A small network was trained on made-up records. Each row is its average activation on records with the value named, seen along a few directions.
Related values have similar rows: they may be neighbours, one step apart, or belong to one group.
In the rows, 500 means zero.
Strong random noise was added to every row along 14 fixed directions; ignore it. To show where, here is one row again and again, with new noise each time:
[471 374 334 409 481 352 490 374 348 494 668 535 561 627 251 661 609 648
 301 545 523 646 620 733 448 574 475 500 358]
[574 592 598 385 532 555 419 540 343 416 565 406 549 522 588 522 467 495
 566 416 682 360 769 493 478 419 548 462 453]
[541 520 499 551 487 435 521 563 553 511 434 542 477 549 508 509 435 582
 594 473 426 379 335 331 506 607 370 464 566]
[492 508 498 436 627 498 473 521 571 485 438 430 451 334 557 499 466 491
 511 576 459 443 439 460 498 489 500 464 577]
[500 618 363 490 559 466 578 515 346 457 470 444 660 357 488 632 491 601
 418 481 453 162 774 622 407 576 596 614 478]
[618 558 455 602 590 599 503 343 500 516 502 566 609 630 557 487 593 543
 469 579 439 477 584 609 697 593 533 552 551]
[591 379 511 481 523 537 540 454 551 444 477 525 619 608 434 625 621 480
 543 435 484 630 533 523 412 440 473 468 456]
[643 524 416 638 481 604 681 460 512 396 461 557 648 554 506 612 671 649
 430 490 492 322 723 422 441 570 391 534 520]
[527 461 470 592 446 579 459 507 535 435 504 527 598 631 580 534 739 509
 351 513 461 569 710 540 411 411 564 574 373]
[608 555 456 609 352 442 528 385 356 574 365 580 465 656 503 486 445 692
 540 495 292 420 377 442 481 531 496 671 467]
[639 344 338 510 679 646 672 378 626 477 447 580 516 436 341 588 668 595
 394 585 395 651 465 611 357 565 371 417 588]
[353 422 532 381 434 424 455 530 457 511 325 511 396 559 592 589 374 469
 558 491 661 483 386 447 443 508 476 559 628]
[409 445 491 561 419 659 421 531 583 682 556 655 275 574 559 140 565 506
 378 482 443 701 470 498 530 436 402 305 483]
[568 502 512 442 350 580 674 325 371 508 443 514 367 351 310 409 327 551
 607 396 413 577 495 432 329 362 506 521 415]
[536 372 506 483 363 442 487 370 538 434 455 516 581 512 422 706 616 577
 507 519 498 502 625 274 439 483 319 461 310]
[495 384 573 574 620 697 337 302 834 527 504 568 639 527 680 475 787 321
 457 672 514 668 669 420 861 492 401 319 465]


Values of Sager:
p8: [542 426 546 464 611 679 353 564 509 615 351 487 359 503 714 345 630 487
 429 607 557 600 466 532 402 341 496 402 555]
p7: [632 589 560 419 696 538 504 587 401 538 485 376 368 361 550 426 384 460
 590 504 412 515 358 705 434 445 634 487 624]
p5: [388 375 645 497 408 523 455 653 723 494 529 501 443 454 560 485 613 280
 502 432 592 685 522 352 445 380 392 324 457]
p9: [572 453 480 436 629 379 370 607 483 559 580 503 673 635 423 613 545 543
 576 399 393 436 470 578 476 578 433 354 400]
p4: [430 501 426 496 455 446 534 334 413 504 530 525 310 544 453 485 467 585
 370 705 495 710 321 592 571 515 585 710 586]
p6: [437 573 412 588 528 497 570 580 468 438 611 491 491 685 467 445 446 460
 405 491 638 604 379 743 594 584 665 701 659]
p10: [574 591 513 514 457 540 348 498 355 528 572 472 539 652 595 550 518 620
 454 497 695 327 678 444 637 588 397 486 413]
p12: [438 435 440 434 563 383 579 354 466 602 421 505 622 523 443 674 400 494
 601 492 620 429 367 635 672 623 436 551 691]
p1: [396 434 603 409 389 276 404 578 335 541 505 461 519 624 526 592 450 537
 544 488 672 455 399 464 527 457 521 516 486]
p2: [480 651 501 709 388 460 408 534 532 473 495 570 635 612 633 506 525 442
 499 496 387 328 570 383 585 603 558 639 352]
p11: [431 475 599 428 349 354 538 385 318 450 562 454 566 579 470 620 433 495
 551 539 724 530 547 540 628 473 647 682 471]
p3: [657 437 486 596 542 528 469 378 610 437 330 486 594 438 600 696 769 539
 385 695 317 543 539 472 467 456 465 644 479]
Sager is arranged as 4 separate groups.
Question: Which other values are in the same group as p5? Give them in the order they are listed.
Answer: p7, p3
Question: Which other values are in the same group as p1? Give them in the order they are listed.
Answer: p8, p11
Question: Which other values are in the same group as p6? Give them in the order they are listed.
Answer: p10, p12

Values of Vesa:
w8: [535 494 530 441 465 288 682 507 285 494 496 321 710 437 420 635 519 568
 558 391 458 395 552 656 477 296 714 630 478]
w2: [335 566 491 619  99 503 614 466 420 612 371 592 463 417 450 383 406 475
 514 301 368 397 627 342 367 370 471 594 321]
w6: [491 440 573 442 533 545 590 574 511 435 503 482 431 534 596 508 574 503
 490 477 609 540 520 466 461 384 454 402 651]
w11: [323 466 447 471 368 351 757 374 421 488 418 554 587 618 376 622 308 496
 621 408 599 515 329 552 609 538 619 750 692]
w9: [239 470 415 469 472 655 549 417 588 633 533 718 513 259 251 349 316 199
 530 375 417 604 652 693 490 663 571 376 387]
w1: [342 499 559 651 309 522 337 453 706 496 608 624 519 656 531 370 513 364
 518 528 578 570 562 248 743 598 400 433 337]
w10: [540 416 428 493 541 306 307 688 543 622 681 515 371 652 511 380 728 779
 297 575 301 564 386 460 457 503 255 213 411]
w3: [845 474 500 453 528 781 548 164 352 474 382 516 550 516 387 622 527 540
 604 451 464 616 702 586 373 423 478 565 364]
w5: [581 418 585 524 501 759 453 571 600 479 540 591 491 573 458 444 585 335
 522 420 667 692 600 470 334 497 438 334 399]
w4: [638 514 513 526 578 408 454 598 559 335 714 371 524 549 527 509 691 655
 379 570 488 508 520 340 515 401 413 356 391]
w12: [659 584 572 411 560 547 382 689 412 382 543 422 347 386 572 544 413 608
 557 531 766 264 586 258 266 615 297 408 480]
w7: [606 586 400 388 598 727 397 249 258 581 509 543 453 428 379 525 332 500
 494 543 533 486 725 818 473 666 593 593 413]
Vesa is arranged as 4 separate groups.
Question: Which other values are in the same group as w12? Give them in the order they are listed.
Answer: w8, w5
Question: Which other values are in the same group as w4? Give them in the order they are listed.
Answer: w11, w1
Question: Which other values are in the same group as w6? Give them in the order they are listed.
Answer: w9, w10
